A small network was shown many inputs. Here are its activations along a few directions, one row for each input.
In each table, some parts of the input vary, and every possible input appears once, in random order.
Descriptions start from the smaller parts, as in this example, which fits no table here: one of 5 places around a ring, together with either a single point or one of 9 places along a line or (one of 3 separate values, together with one of 4 places along a line).
Shared parts are said once, and a part with two or three values counts as separate values.
In the rows, zero is written as 128.

Other details of the inputs shift rows strongly along three fixed directions, in all tables alike. That doesn't count.

Table:
r1: [ 92  82 125 171 114  53  90 115  92 208  51]
r2: [100 106 133 143 139 171 127 179 122 136 148]
r3: [190 171 116  90 147 181 157 123 155  77 173]
r4: [ 72 137 163 152  96  92  76 164 139 125  97]
r5: [126 133 128 137 127 140 132 163 126 133  98]
r6: [110 148 131 132 118 130 104 145 141 110 119]
r7: [103 141 118 101  66  81  77  77 145  70 189]
r8: [114 174 146 126 128 164 110 193 159  78 128]
r9: [124  97 102 116  97  58 109  32 110 138 146]
r10: [185 151 111 104 158 168 168 125 134 108 146]
r11: [147  88 107 123 103  34 104  12 103 177 137]
r12: [143 125 134 149 160 131 141 141 118 175  72]
r13: [134 137 127  93 122 164 122  93 156  71 250]
r14: [ 63 143 151 156  96 123  80 215 136 107  87]
r15: [ 35 118 156 159  94 119  39 176 145 118 154]
r16: [142  64 124 146 161 135 173 104  91 205 132]
r17: [178  86  99 136 152 108 172  87  87 204  81]
r18: [ 59 109 152 161  93  43  54 108 124 159  84]
r19: [197 125 108 104 166 154 203  84 114 145 132]
r20: [203 132 103 102 150 128 152  68 125 134 155]
r21: [205 116 103 101 164 138 201  70 107 154 137]
r22: [126 126 115 121 113  80  81  67 132 125 142]
r23: [113 118  99 117  84  66  75  45 126 122 154]
r24: [ 31 141 151 147  66  99  65 172 147  88 110]
r25: [165 127 154 153 194 168 200 191 112 186  49]
r26: [106  86 112 131 113 101  85  74 117 153 185]
r27: [156 181 117  72 110 157 133  98 168  29 221]
r28: [ 87 125 155 138 131 178 128 189 141 108 165]
r29: [174  89 113 152 171 130 188 141  81 211  52]
r30: [210 154 130 101 180 191 209 133 136 122 137]
r31: [125 162 158 133 150 172 152 187 148 112 103]
r32: [120 123 122 139 139 140 139 161 117 132  90]
r33: [ 68  64 162 186 130  72  82 120 103 229  95]
r34: [ 58 126 141 157  96  78  54 149 131 130  90]
r35: [109 141 114 119 100 123 104 136 137  88 142]
r36: [132 159 159 137 173 198 181 226 138 110  84]
r37: [110 120 114 114  79  82 103  77 130 111 153]
r38: [166 101 136 157 191 164 225 185  88 206  33]
r39: [124 144 144 131 133 168 164 200 131 106 104]
r40: [184 132 106  95 140 124 162  47 129 123 166]
r41: [164  84 109 129 132  76 154  49  93 199 103]
r42: [202 113  89 102 141 105 151  32 114 156 152]
r43: [113 172 164 132 138 191 153 231 154  88 105]
r44: [109 154 137 138 138 184 148 216 136 102  91]
r45: [158 177 108  79 104 154 113 108 164  32 214]
r46: [146 160 126  93 138 196 116 127 168  56 249]
r47: [ 56 133 147 161 106 112  77 196 130 121  75]
r48: [110 149 126 106 102 123 111 114 145  71 164]
Each input here is: one of 2 separate values, together with one of 4 places along a line, together with either a single point or one of 5 places along a line.
Q: Changing only the place on the line of 4 turns r27 into r38. The same change can be made to r40. Which row results?
A: r24
Q: Changing only the place on the line of 4 turns r10 into r1. The same change can be made to r11. Which row results?
A: r7
Q: Which other rows does r28 become when the place on the line of 4 takes its other values? List them by row number.
A: r13, r16, r33
Q: Which other rows does r31 become when the choice among 2 separate values takes its other values? List them by row number.
A: r12
Q: Which other rows does r42 become when the place on the line of 4 takes its other values? List them by row number.
A: r3, r5, r17
Q: Which other rows does r7 become when the place on the line of 5 takes its other values? List them by row number.
A: r19, r21, r41, r48
Q: Which other rows does r37 become when the choice among 2 separate values takes its other values? List them by row number.
A: r17
Q: Which other rows agree with r29 in the place on the line of 4 and the choice among 2 separate values? List them by row number.
A: r2, r17, r32, r35, r44

Table:
r49: [164 120 116 142 168 132 172 131 102 180  52]
r50: [159 119 113 110 145 132 122  70 130 126 190]
r51: [138 137 125 104 111 123 123  96 144 101 174]
r52: [ 75 151 126 116  74 123  65 143 154  61 172]
r53: [140  99 109 135 136 122 136  96 106 168 128]
r54: [104 115 127 143 103  66 109 102 114 148  73]
r55: [140 196 143 100 134 184 151 176 170  47 141]
r56: [166 116  98 107 132 137 153  96 118 123 156]
r57: [108 166 148 126 132 195 127 226 159  77 136]
r58: [152 115 106 111 146 142 145  95 120 121 167]
r59: [143 104 103 137 128  77 128  82 101 169  76]
r60: [111 151 130 123  97 116  76 137 149  88 156]
r61: [159 140 127 123 164 194 168 165 136 122 144]
r62: [ 86 105 149 153  98  72  78 116 122 162 108]
r63: [ 96  96 149 154 127  84  95 105 117 175 119]
r64: [193 134  97 104 153 159 183 119 117 119 138]
r65: [130 160 118 101 101 111 118  90 145  78 144]
r66: [137 138 142 158 171 153 158 194 120 167  35]
r67: [ 48 116 159 166  96 110  89 181 126 144  89]
r68: [124  76 118 144 121  80 133  76  97 188 109]
r69: [127 120 137 159 151 129 137 179 112 178  61]
r70: [135 157 128 105 103  99 101  82 150  87 152]
r71: [ 63 143 163 161 105 125 107 220 130 124  65]
r72: [167 132 108  97 116  97 134  56 131 119 171]
r73: [140 103 129 134 138 114 144  94 117 172 130]
r74: [104 171 156 123 127 200 152 231 154  68 127]
r75: [175 128  88  98 122 116 137  62 121 117 167]
r76: [139 106 146 163 173 163 155 184 110 190  79]
r77: [162 120 121 107 129 127 136  67 133 125 187]
r78: [177 127 114 117 186 193 191 134 118 137 144]
r79: [122 133 120 113 128 135 104 103 143 103 186]
r80: [147 121 114 103 132 127 144  64 125 118 182]
r81: [147  95 106 133 139 128 147 104 106 160 128]
r82: [158 154 132 114 149 181 189 185 132  96 118]
r83: [171 119 143 133 199 186 207 159 117 170 108]
r84: [ 83 116 149 153  92  61  71 124 124 153 100]
r85: [ 90  92 137 149 123  94 118 117 110 162 111]
r86: [ 74 148 135 114  67 115  82 141 154  54 171]
r87: [ 85 129 145 160 111  79  68 146 128 150  67]
r88: [ 82 155 145 128  92 138  66 174 159  72 160]
Q: Describe the family of inputs behind these rows.
A: one of 2 separate values, together with one of 4 places along a line, together with one of 5 places along a line
Q: Changing only the place on the line of 5 turns r57 into r61. The same change can be made to r88. Which row results?
A: r76
Q: Which other rows does r74 become when the choice among 2 separate values takes its other values? List them by row number.
A: r52
Q: Which other rows does r64 become when the place on the line of 5 takes its other values? List them by row number.
A: r56, r58, r59, r81
